X =
5; 47; 63; -16; 7; 17; 6; 23
-8; -2; 42; 17; 59; -33; -7; -17
-2; -25; -22; -24; 4; 46; 36; 49
32; 4; -29; -46; -22; 51; 13; 2
4; -2; 29; -53; 42; 11; -41; 1
-34; 25; -24; 21; 5; 53; -42; -2
-8; -7; 8; -62; 34; 6; -39; 22
-21; -11; -7; 17; 12; 39; 26; 66
30; -46; -23; 4; -52; 30; -13; 6
-48; 20; -15; 44; 17; 0; -44; -19
Rows and columns are numbered from 1.
Find the entry at row 1, column 1.
A: 5
Find the entry at row 1, column 3.
A: 63
Find the entry at row 1, column 2.
A: 47
The entry at row 2, column 1 -> -8
Find the top-right entry.
A: 23
The entry just left of -19 -> -44
Find the entry in the bottom-left corner.
A: -48
The entry in the bottom-right corner -> -19
Find the entry directly below 39.
A: 30
The entry in row 2 and column 3: 42
The entry just left of 1 is -41
Find the entry at row 3, column 1.
A: -2
The entry just left of -41: 11
The entry directly above the largest entry: 22
The entry directly above the smallest entry -> 21
The entry just right of the smallest entry is 34
Find the entry just left of the smallest entry.
A: 8
The entry just left of -17 is -7
Find the entry directly below 23.
A: -17
The top entry of the column that holds the smallest entry is -16
Find the entry directly below the largest entry.
A: 6
Find the entry just right of 44.
A: 17
Find the entry just right of 39.
A: 26
The entry just right of -16 -> 7
The entry at row 2, column 2 -> -2
The entry just right of -34: 25
The entry just left of -11: -21

Questions about the table below.
1) Find the third smallest entry.
2) Find the entry directly below the smallest entry.
3) Find the entry just left of -1.081.
4) Find the third-last entry, reading row by row.
5) Find the entry directly above 0.297.
6) Find the entry in the bottom-right corner.
7) Find the entry just right of 2.137.
8) Find the entry directly above -1.081.
[[ 1.929  0.000  0.620  0.171]
 [-1.507  2.137 -1.081  1.374]
 [ 0.622  1.394  0.672  0.297]]
1) 0.000
2) 0.622
3) 2.137
4) 1.394
5) 1.374
6) 0.297
7) -1.081
8) 0.620
